Each row below is a small network's average activation on inputs in which a field has the value named, seen along a few directions.
Related values have similar rows: they may be neighbours, one step apart, or belong to one group.
(in the rows, 500 means zero)
Strong random noise was added to every row along 17 fixed directions; ignore it. To show where, here is one row again and again, with new noise each time:
471 389 548 458 523 183 262 605 474 576 458 375 637 382 677 130 386 459 509 236 306 490 323 512 496 348 592
386 406 271 344 327 335 493 346 533 667 370 298 555 447 739 393 427 388 592 352 380 463 802 520 578 667 607
215 426 549 591 755 387 879 481 535 597 365 631 589 799 354 807 497 365 524 599 519 676 548 548 370 510 416
533 157 600 406 315 288 611 632 511 664 568 417 457 553 471 542 424 468 402 221 598 531 384 565 266 382 656
465 785 415 552 478 782 501 483 576 376 452 443 400 352 388 548 608 580 394 636 628 410 492 379 596 544 503
671 600 500 550 392 579 472 608 541 451 381 352 354 365 452 447 460 620 433 529 474 409 402 367 582 500 445
494 217 692 577 730 498 568 428 135 631 445 524 532 441 283 649 321 330 392 512 398 560 604 540 375 635 468
546 463 423 356 583 410 428 442 568 570 688 423 563 472 564 479 668 582 579 486 620 345 579 227 376 504 316
550 486 491 443 269 453 703 476 538 548 340 415 527 425 449 454 473 713 457 526 555 632 976 389 380 678 510
548 803 487 592 698 414 412 688 514 405 302 523 500 409 444 381 541 537 573 650 700 628 727 337 447 535 269
443 588 513 443 412 531 336 386 525 508 599 385 539 326 356 410 539 549 260 472 530 248 396 422 383 506 842
542 465 518 560 665 583 493 490 445 392 444 478 551 413 426 552 524 639 526 461 438 364 489 465 563 386 314
627 408 735 351 443 428 391 601 296 497 659 648 262 589 459 395 622 301 576 562 448 626 577 662 647 511 545
162 359 416 291 545 562 344 521 294 510 694 714 519 406 639 408 541 268 407 381 298 565 238 574 557 402 704
217 557 535 568 818 467 738 317 344 703 381 479 490 393 423 681 559 423 523 444 217 262 286 435 475 473 443
610 554 527 805 569 671 530 310 522 556 475 241 565 511 675 384 495 492 687 392 505 852 525 261 677 646 224
448 544 381 492 510 598 365 451 405 418 543 562 474 489 578 503 466 332 562 482 495 630 402 534 614 543 535
398 496 699 625 642 295 638 481 508 596 492 456 574 572 704 353 437 376 517 446 376 525 302 609 498 455 498
506 406 533 515 770 458 676 303 450 401 476 517 869 423 421 595 343 721 566 592 486 398 625 504 408 535 167


Field Dekuv:
w9: 402 401 166 719 505 964 376 313 686 380 678 302 725 445 940 480 640 651 375 279 660 441 619 286 561 442 479
w11: 519 388 561 710 585 634 569 588 255 541 435 581 467 359 606 495 459 571 412 422 296 628 472 364 420 493 422
w4: 826 305 846 663 221 555 543 464 432 726 597 261 261 588 278 437 476 524 403 399 355 757 330 222 494 637 629
w6: 572 418 596 551 556 386 485 434 555 395 523 495 577 610 745 492 330 413 377 661 444  40 572 881 497 510 671
w8: 434 205 350 328 214 592 455 401 355 515 678 645 546 573 558 599 249 307 345 559 417 739 452 540 459 704 754
w15: 326 567 576 592 692 511 489 721 473 547 326 502 565 385 371 433 408 406 282 575 583 502 463 571 388 434 525
w24: 503 571 575 297 285 340 751 638 630 626 409 490 278 468 363 501 719 803 588 454 317 334 449 451 517 350 461
w22: 259 668 458 576 515 419 655 519 643 635 400 500 499 448 571 472 702 650 354 433 399 287 495 344 281 429 706
w23: 677 563 479 425 425 194 421 537 612 503 470 504 443 675 511 531 378 462 555 690 513 333 518 603 431 571 565
w17: 634 557 348 305 352 639 628 476 662 413 494 484 610 430 281 652 274 688 412 878 587 364 491 438 477 703 300
w5: 532 572 429 426 518 481 498 465 632 558 715 536 550 528 466 503 620 633 571 531 553 487 227 239 383 469 398
w2: 449 574 457 484 502 739 613 489 446 365 402 652 424 534 354 615 568 564 560 578 366 624 570 594 667 482 422
w18: 469 355 291 392 479 581 484 612 513 378 557 707 467 683 608 682 373 385 530 623 474 580 352 572 535 473 465
w10: 482 796 448 296 325 366 580 496 638 591 460 505 413 459 248 532 489 498 547 607 571 381 421 581 474 557 640
w7: 543 443 489 283 574 343 424 561 490 493 669 657 467 573 790 417 581 477 566 712 406 312 625 536 536 524 318
w21: 526 738 675 514 581 391 590 256 183 510 605 708 612 161 667 313 371 588 649 505 256 495 239 504 419 604 402
w1: 360 459 291 394 364 446 574 508 620 564 503 563 560 587 524 651 378 474 394 516 493 535 240 405 290 537 688
w14: 591 325 483 563 519 775 609 485 460 553 629 431 395 552 715 656 457 423 476 602 561 517 485 451 617 649 229
w20: 555 500 528 599 565 378 506 558 449 719 531 503 428 610 455 518 421 343 551 521 481 748 247 318 399 574 481
w19: 525 208 379 324 495 528 158 615 618 512 698 401 634 522 484 452 568 414 529 313 828 515 666 542 516 365 482
w13: 451 392 681 516 576 411 443 697 502 601 464 448 412 503 431 454 615 435 425 361 550 433 523 609 510 337 531
w3: 421 503 420 431 497 551 770 566 624 600 458 561 393 654 486 699 642 603 535 614 446 425 482 318 459 490 319
w16: 293 732 343 435 498 405 423 341 654 472 478 523 586 596 626 400 591 414 572 572 426 434 462 526 626 500 658
w12: 344 560 413 758 783 472 576 441 452 592 259 457 448 585 569 716 529 317 547 429 498 385 632 474 468 508 455
w25: 597 358 431 438 462 470 310 318 365 696 578 410 445 414 307 621 577 555 668 156 234 409 220 292 481 392 597
Dekuv is arranged as 5 separate groups.
Which other values are in the same group as w4? Give them in the order they are listed.
> w8, w21, w16, w12
Which other values are in the same group as w9? Give them in the order they are listed.
> w11, w22, w5, w20
Which other values are in the same group as w17? Give them in the order they are listed.
> w15, w2, w10, w3
Which other values are in the same group as w6? Give them in the order they are listed.
> w18, w1, w19, w25
